[[-43  68  14 -12 -25  23]
 [-19 -37  46  61 -48 -74]
 [-46  74  31 -55   9 -87]]	-55

[[ 30 -34  45 -22  26 -25   0]
 [-11  90 -97  45  19  89 -30]
 [ 42 -58  76 -36  29 -47   4]]	29

[[ -9 -22 -22  50 -53]
 [ 29  16  23 -40  82]
 [-29 -16 -23  40 -81]]	-23

[[-26  -4 -88   2   2]
 [ 85   9 -16  -2   7]
 [ 34   4  45   3   1]]	45

[[ 59 -42  25  -3  77  16]
 [-56  41 -34  -3 -79  -2]
 [ 10  54   3 -55  77  34]]	-55

[[  2 -43  18 -22 -17]
 [-21 -41  34 -34  -2]
 [ -5  12  91 -23 -13]]	91

[[-50  -8 -77  -3]
 [ 78  18 -78  -6]
 [ 22   6 -84  -3]]	6

[[  2  -6  90   2  -2 -75  -2]
 [  9   0  10  -3  -7  29   6]
 [  8   5 -38 -13  -2  56   9]]	-2

[[-45  -5 -71 -78 -12  41  50]
 [ 41  13 -53  47  -1 -19  68]
 [-80  27  37 -34  17 -55   2]]	17
---
Input:
[[ 29 -11 -44 -58 -93]
 [ 44 -27  -7 -66 -71]
 [ 18 -18 -11  32 -85]]
Output: -18

Input:
[[-61  14  33 -46   1  -9  -9]
 [ 86 -40 -41  32  37 -16   8]
 [ 44  -9 -22  31   0   3   8]]
Output: -9

Input:
[[-96  14 -26 -48  29]
 [-98  18 -20 -47  26]
 [-94  28 -59  10   6]]
Output: 28

Input:
[[-66  26 -10   8   3 -29]
 [-36  58  61 -58 -41  98]
 [ 37 -69 -10  -6 -22 -50]]
Output: -69

Input:
[[-40  39  81 -71]
 [ 89 -26 -49 -48]
 [-53  60  72 -57]]
Output: 60

Input:
[[-27 -36  27  97  40 -11  11]
 [-21  35   6 -21  15 -39  36]
 [-54 -13 -11  -6  -9 -33  18]]
Output: -13

Input:
[[-69 -46 -92 -51]
 [ 64 -53 -44  34]
 [-85  38  22 -41]]
Output: 38

Input:
[[ 26 -45 -24  27 -31  37 -79]
 [-12 -27 -39  25 -33  11  51]
 [-10  51  14 -29  20 -18   7]]
Output: 51
---
[[ 27  -8 -34  11   4]
 [  1  19  37  10  16]
 [  6  12  14   7  11]] --> 4, 6

[[ 103 -445  681  566   89]
 [-362   38 -604 -381 -462]
 [ 157  532 -445   35  312]] --> 89, 157

[[161 524  26 672 865 389 244]
 [635 490 709 416 276 462 615]
 [620 490 691 435 287 460 613]] --> 244, 620

[122 200 129   2 143] --> 143, 122

[[-792 -128 -837 -449 -892  185]
 [-517 -356  545 -483  568  -40]] --> 185, -517

[368 648 321 414 241 806] --> 806, 368

[3327 8150 3511 6937 1457 1362 2465] --> 2465, 3327

[220 101  43 111  22] --> 22, 220

[820 260 949 233 200 376 397] --> 397, 820
---
[[-45 -11 -29  99   8 -28   6]
 [ 22 -17 -15  22 -18  24   1]] Answer: -15

[  86  103   50 -102  -28] Answer: 86

[[-42   9  74  43   3 -34]
 [ 32  26 -27  11  28  33]] Answer: 26

[-42  29  83  41 -29  24] Answer: 29

[[-82   3 -52  10 -62 -34 -49]
 [ 13  -1  -3 -15   4   9  -4]] Answer: -3

[ 14  -7 -95  43  10] Answer: 14

[[-83  62  31  49 -37]
 [ 56  37  64  14 -73]
 [-84  72  39  55 -44]] Answer: -84

[-61  41  37  83 -45] Answer: -61

[[ 25 -37  29 -18 -48]
 [-82  22  68 -66   2]] Answer: -82
---
[[-22, 37, 12, 34, 13, -59, 89], [-39, -96, 42, 12, 72, -42, -79], [42, 3, -34, 36, -25, 13, -19]] -> 3
[[44, 51, 46, 91, 54, 25], [77, -54, 50, 61, -39, -101], [84, 4, 16, -55, 1, -12]] -> 4
[[8, 0, -34, 22, -18, 72, 6], [-18, -15, 43, -23, 12, -43, 22], [-24, -20, -36, 78, 16, 24, -24]] -> -20
[[-10, 52, 42, 5, 20], [45, -35, 103, 50, -63], [-14, 63, 4, 0, 46]] -> 63
[[11, 23, -36, 10, 34], [30, -34, -22, 75, 49], [-16, 65, -20, -8, 17]] -> 65
[[69, -34, -31, 62, 90], [-78, -21, -78, 104, 53], [30, 29, 12, -8, -30]] -> 29
[[18, 25, 81, 17, 25], [-8, 44, 77, 21, -10], [-8, 44, 77, 21, -10]] -> 44
[[88, 40, 31, 39, 27, 45, 30], [55, 36, 34, 42, 34, 50, 27], [56, 30, 27, 42, 31, 34, 34]] -> 30
